Each row below holds a small network's activations on one input, seen along a few directions.
In each table, some parts of the input vary, and every possible input appears once, in random order.
A made-up example of a description, with smaller parts first: ring(5) and (point or (values(2) and line(4)) or line(11)).
Shared parts are said once, and a part with two or three values counts as separate values.

A family of inputs:
x1: [-10 -13   0 -12  13  15   8   7   6  24   1  -4   6 -12   5  -9 -10   5
  13 -13]
x2: [  7  12  25 -12 -14   0  37  25   7 -19 -48 -42   3  36  -5   5  15 -35
 -21  23]
x3: [-26   2   0  -4  10 -11  -1 -17  -7  -1  -3  11 -16  -6  13   7   0  16
  -1  -1]
x4: [  4  10  -8  14  -3 -10 -15 -19  -8 -14   9  20 -10  -7   8   5   5   9
  -2   2]
x5: [-41   3   6 -13   3 -36  12 -28  15  -8 -14  -7 -22 -13   3 -13 -28  13
  -8 -13]
x6: [  2   7  -4   8  -1  -1 -23  -8  -4  -4  16  12  -1   0   1   7  -1   6
 -13  -4]
x7: [-12  -9  -2  -7  13   2  11  -5  -2  13  -6   6  -5 -17  14  -9  -2  14
  21  -8]
x8: [-28  -8   4 -16   6 -25  22 -18  20   6 -17 -13 -12 -23   4 -28 -31  12
  12 -19]
x9: [ 53  12   6  18 -25  19  10  34 -17 -28 -16 -11  15  43 -13  25  49 -40
  -9  42]
x10: [-26 -11   6 -20   7 -12  19  -5  26  16 -11 -21  -2 -18  -4 -27 -37   4
   6 -23]
x11: [ 10   2  -6   5   1   8 -18   1   1   8  16   7   8  -2  -2   0  -6   2
  -5  -7]
x12: [ 19   2 -17  24  -3   8 -25  -5 -29 -12  26  36  -4   2   4  24  34   8
  10  19]
x13: [-11  11  30 -22 -17 -30  45   8  31 -23 -53 -57  -4  23 -16 -18 -18 -31
 -26   9]
x14: [-33  -5   7 -20   7 -18   8  -8  22  13  -6 -20  -3  -7  -7 -17 -38   7
 -10 -21]
x15: [ 16   0 -13  18  -1  17 -32   5 -25  -3  33  28   5   9  -3  26  27   5
  -2  12]
x16: [-27  -1   3 -10  11  -1  -9  -6  -3   8   5   3  -6   2   5   9  -6  12
 -12  -7]
x17: [ 24  -5 -15  15   1  26 -28  14 -20   9  33  23  15   6  -6  19  22   2
   6   9]
x18: [ 18   0  -9  11   0   2  -4  -8  -3   0   6  15   0 -18   9  -9   2   7
  19  -4]
x19: [ 39  20  17   8 -27  -1  20  20   7 -31 -34 -29   9  34 -10   5  18 -41
 -21  25]
x20: [-41   0   9 -18   5 -27   3 -18  18   1  -6 -14 -12  -5  -4 -11 -34  10
 -18 -18]
x21: [-18  -7   1 -12  13   8  -5   5   2  21   5  -3   4   0   1   1 -11   8
  -5 -11]
x22: [ 32 -11 -16  17   1  32 -17  17 -17  12  29  22  16  -5  -3   9  24  -1
  23   7]
x23: [ 32  -8 -18  22   0  21 -14   6 -24   1  24  32   7  -8   5  10  32   6
  31  13]
x24: [ 18  -4  -7   6   1  14  -7   4   4  11  12   6  10 -13   1  -9  -4  -1
  12 -10]
Changing only one part turns x12 into x5. The same change can be made to x17. Which row results?
Answer: x14
What is each input in this table made of?
Answer: line(4) and (point or ring(5))
Which other rows does x16 become when the ring(5) part takes its other values? List them by row number.
Answer: x1, x3, x7, x21

A family of inputs:
x25: [ 22  11  -1  17 -15 -10   6  -5 -11 -29 -10   8  -8   7   2   7  24  -9
   4  22]
x26: [-13  -7  -2  -7   8 -12  18 -16  10   6 -12   1 -10 -27  12 -22 -16  13
  23 -13]
x27: [ -2  -3 -27  22  13  16 -58 -15 -34  10  60  57  -2 -10   8  30  18  32
   3  -2]
x28: [ 14  16   7   8 -14  -2  -3   7  -7 -24  -9  -6   0  27  -6  18  19 -18
 -24  20]
x29: [ 13   0   6  -3  -4  23  -4  29  -4   6   2 -14  18  28 -13  16  13 -20
 -17  11]
x30: [33 -3 -7 14 -5 12 12  7 -9 -5 -6 10  4 -9  8 -6 22 -5 30 11]
x31: [ 36 -12  -6   5  -1  33   4  28   0  19   7  -2  24  -2  -5  -6  10 -13
  22   2]
x32: [-35  -5  12 -25   9  -4   2   5  16  18  -3 -24   3   8  -9  -3 -28   2
 -23 -16]
x33: [-13 -17   0 -16  12   8  10   4  19  29   2 -12   8 -21  -1 -25 -30   7
  15 -25]
x34: [-32  12  13 -12  -1 -28   3 -16  11 -12 -15 -15 -14   9  -2   1 -20   2
 -30  -5]
x35: [-23   7   4  -3  -2 -34  11 -27   8 -18 -16  -1 -21 -10   6 -10 -14  10
  -3  -3]
What is each input in this table made of?
Answer: point or (values(2) and ring(5))

A family of inputs:
x36: [-11  20   5   7  -6 -23  -7 -22  -6 -28  -8   7 -20   7   9  12   6   4
 -22   8]
x37: [  3   4  11  -8  -7   5   6  23   2  -2 -11 -24  11  31 -15  11   5 -20
 -23  13]
x38: [-21 -14   2 -19  16   8   5   4  10  29   0 -10   6 -13   3 -15 -22  12
   8 -21]
x39: [ 43  -4 -19  22   2  40 -38  20 -23  16  41  30  24   5  -2  19  25   1
   9   5]
x40: [-24  10   6  -5   3  -3 -19  -4  -4  -4   8   0  -5  19  -3  22  -2   1
 -35   0]
x41: [ 17  12  11   4 -17 -16  19   4   0 -28 -28 -16  -3  20  -5   1  14 -18
  -8  20]
x42: [ 15  -1   5  -1  -9  -3  31   3  17  -7 -26 -18   1 -10   1 -22  -5 -16
  16  -2]
x43: [ -9  -4  -1  -6   8 -13  20 -15  10   8 -17   0  -8 -25  14 -24 -17  13
  24 -13]
x44: [ 40  -5 -22  31  -4  23 -14   4 -33 -10  24  41   2  -8   9  18  48   3
  34  23]
x45: [  2 -10  10 -14   1  17  16  22  18  17  -8 -26  15   1  -9 -13 -11 -16
   0  -8]
x46: [-34  -9  -2 -11  10  -8 -16 -10   5  14  20   3  -4  -7  -6   0 -23  17
  -9 -18]
x47: [-22   1  -6   1   3 -29  -3 -30   4  -7   4  12 -18 -20   4 -10 -17  20
   5  -9]
Changing only one part turns x41 into x37. The same change can be made to x42. Which row results?
Answer: x45
What is each input in this table made of?
Answer: values(2) and (point or ring(5))
